These are the activations of a small neural network, seen along a few directions. Each row is one input.
Each table varies a few parts of the input and shows all the possible inputs, shuffled.
Descriptions start from the smaller parts, as in this example, which fits no table here: line(4) and (point or (values(2) and ring(5)) or ring(11)).
Shared parts are said once, and a part with two or three values counts as separate values.

Other details of the inputs shift rows strongly along two fixed directions, in all tables alike. That doesn't count.

Table:
row 1: [ 19  32 -19  31  24 -34  16   0 -10  32  -5   1  -2]
row 2: [ 26  -5  -1  35  -1  -2  53  -9   7  -6   4 -43  -6]
row 3: [ 30  26  -1  28  27 -40   7  18   5  35  10  10  14]
row 4: [-20 -13  14 -10 -28  49   3 -12   7 -15 -15  -2 -37]
row 5: [ 54  31 -18  25  45 -61 -11  32 -33  37   9 -12  44]
row 6: [ -5   2 -14  11   5   2  19 -23  10 -12   4 -22  10]
row 7: [ 37 -46  17  10 -36  22  70 -15  22 -21 -12 -68 -25]
row 8: [ 35 -33 -15  -3  10  -7  56   3  -4  -4 -12 -31 -15]
row 9: [ -7   7 -10   1  -2  -3  14 -12   3  -7  -7 -29  15]
row 10: [ 29 -52  29 -19  -4   8  50  -8  17 -21   8 -11 -12]
row 11: [-79 -12  24 -63 -37  78 -70 -18  29 -31 -17  86 -23]
row 12: [-87   2  17 -58 -36  72 -58 -54   9 -32 -21  81 -35]
row 13: [ 21 -28   3   3  10  -4  23   8  32   1   8 -43  14]
row 14: [ -2 -68  25 -20 -51  64  67 -20  40 -37 -23 -28 -55]
row 15: [ 37 -27  -3   0  15 -19  59 -14  -7  -5  -3 -29 -12]
row 16: [-16  53 -18  19  36 -26 -53   6  -5  18  16  35  45]
row 17: [ 18  -5  17  -5   7  -7  10  13 -13  -8   6  -9  19]
row 18: [-33  31   0 -17  15  -3 -55  -8   9  13   3  62  16]
row 19: [ 44  36 -21  39  58 -59   1  27 -30  28  24  -4  47]
row 20: [-18 -11   9 -17 -13  38   6 -28 -17 -35  -2  15 -17]
row 21: [ 37  24 -26  14  26 -36   1   7 -39  18  -6 -18  16]
row 22: [  21   18  -49   39   30 -113   -9   47  -44   44   39  -25   11]
row 23: [  6 -43 -11 -12 -11  16  50 -15  33 -14 -15 -37 -14]
row 24: [-56  73   9   5   5  25 -98   4 -22  11   5  98  12]
row 25: [ 40   6 -13  23  24 -44   4  15  12  21   7 -39  42]
row 26: [ -6 -52   5  18 -50 -28  36  14  20 -10  26 -48 -43]
row 27: [ 24 -16  -1 -10  17  -7  12  21  -2   7   2  10   4]
row 28: [-20  44 -34   5  28 -12 -46  -1 -17  29  -7  13  16]
row 29: [-53  59  -1 -15   3  25 -99  20 -14  27 -12 108  -3]
row 30: [  6 -57  36 -34 -21  46  23  -2  14 -32   3 -14 -23]
row 31: [-40  59  -3   4  -7  15 -51  -2 -30   9 -16  44   1]
row 32: [ 25 -15 -14   6  -4 -10  33 -14  13  -4  -7 -55  10]
row 33: [ 16  25 -11  22  29 -43  -4  18   4  22   8 -22  50]
row 34: [-27  -1 -34  16  -9 -66 -23  19   1  19  32 -18  -1]
row 35: [ 13 -24  25   4 -13  24  17  12  23  -2   3 -19 -13]
row 36: [-41 -29  23 -50 -33  74 -19 -27 -12 -39 -18  29 -44]
row 37: [ -1 -44  26 -29 -33  41  46 -23  -2 -48 -13 -30 -24]
row 38: [ -6 -10  34 -11 -36  38 -18  -2  14 -13  -6  15 -10]
row 39: [-21  62   5  17  11 -10 -61  23 -23  26   0  48  28]
Each input here is: values(3) and (point or (values(2) and ring(6))).
- The inputs of row 15 and row 12 match in every part but the values(3) part. If row 19 is changed in the same way as row 15 into row 12, which row does it become? => row 16
- Which other rows does row 3 become when the values(2) part takes its other values? List them by row number. => row 1
- Which other rows does row 10 become when the values(3) part takes its other values? List them by row number. => row 3, row 18

Table:
row 40: [-14 -54   3   2 -52  -2  40  -3   8 -20   8 -36 -62]
row 41: [-26 -43  42 -32 -32  71  18 -25  45 -39  -7  24 -28]
row 42: [-60  68 -17  -7   7  -8 -98  -5 -24  14   1  64  31]
row 43: [ 19  46 -34   5  58 -60 -39  17 -33  40   8  32  43]
row 44: [-24 -29  38 -24 -49  73  17 -36  -2 -52 -12   0 -37]
row 45: [-16 -35  61 -20 -47  75   7 -16  28 -46  -2   8 -21]
row 46: [-19 -58  39 -56 -39  62   3 -16   4 -53  -6   9 -22]
row 47: [   1   41  -56   41   36 -121  -43   51  -32   61   42   -7   26]
row 48: [ 27  65 -34  43  57 -77 -36  29 -42  41  23  -6  61]
row 49: [  67  -30  -38   36   35  -70   75   16   29   23   12 -108   35]
row 50: [ 27 -40  17 -16 -17  35  53  -9 -11 -29 -17 -31 -28]
row 51: [-50  81 -23   7   6   4 -76 -14 -39  20 -18  60   9]
row 52: [-14 -42  28 -48 -34  68  24 -38   5 -43 -23  21 -46]
row 53: [ -56   53  -12    9  -10  -25 -100   34  -21   37   17   83  -11]
row 54: [103 -24   3  44  39 -49  87  41   8  25   8 -82  30]
row 55: [102 -26  -1  39  46 -56  92  27  24  30   9 -70  29]
row 56: [  8 -27  -3  -4  -4  19  56 -26  11 -20 -10 -23 -22]
row 57: [ 62 -24  -9  35  19 -29  70  18  44  22   0 -79  19]
row 58: [-29 -31  49 -22 -54  70   8 -23  46 -40 -11   4 -20]
row 59: [-52  51 -28 -12   2  26 -67 -16 -23  15 -26  52 -10]
row 60: [-57  56 -25 -19  29  -7 -88  -6 -25  15   4  84  23]
- The inputs of row 50 and row 46 match in every part but one. If row 40 is changed in the same way as row 50 into row 46, which row does it become? => row 47
- What do these inputs look like to the network? => values(3) and (point or ring(6))
- Which other rows does row 45 become when the values(3) part takes its other values? List them by row number. => row 44, row 48
- Which other rows agree with row 58 in the values(3) part? List them by row number. => row 41, row 45, row 53, row 54, row 55, row 57
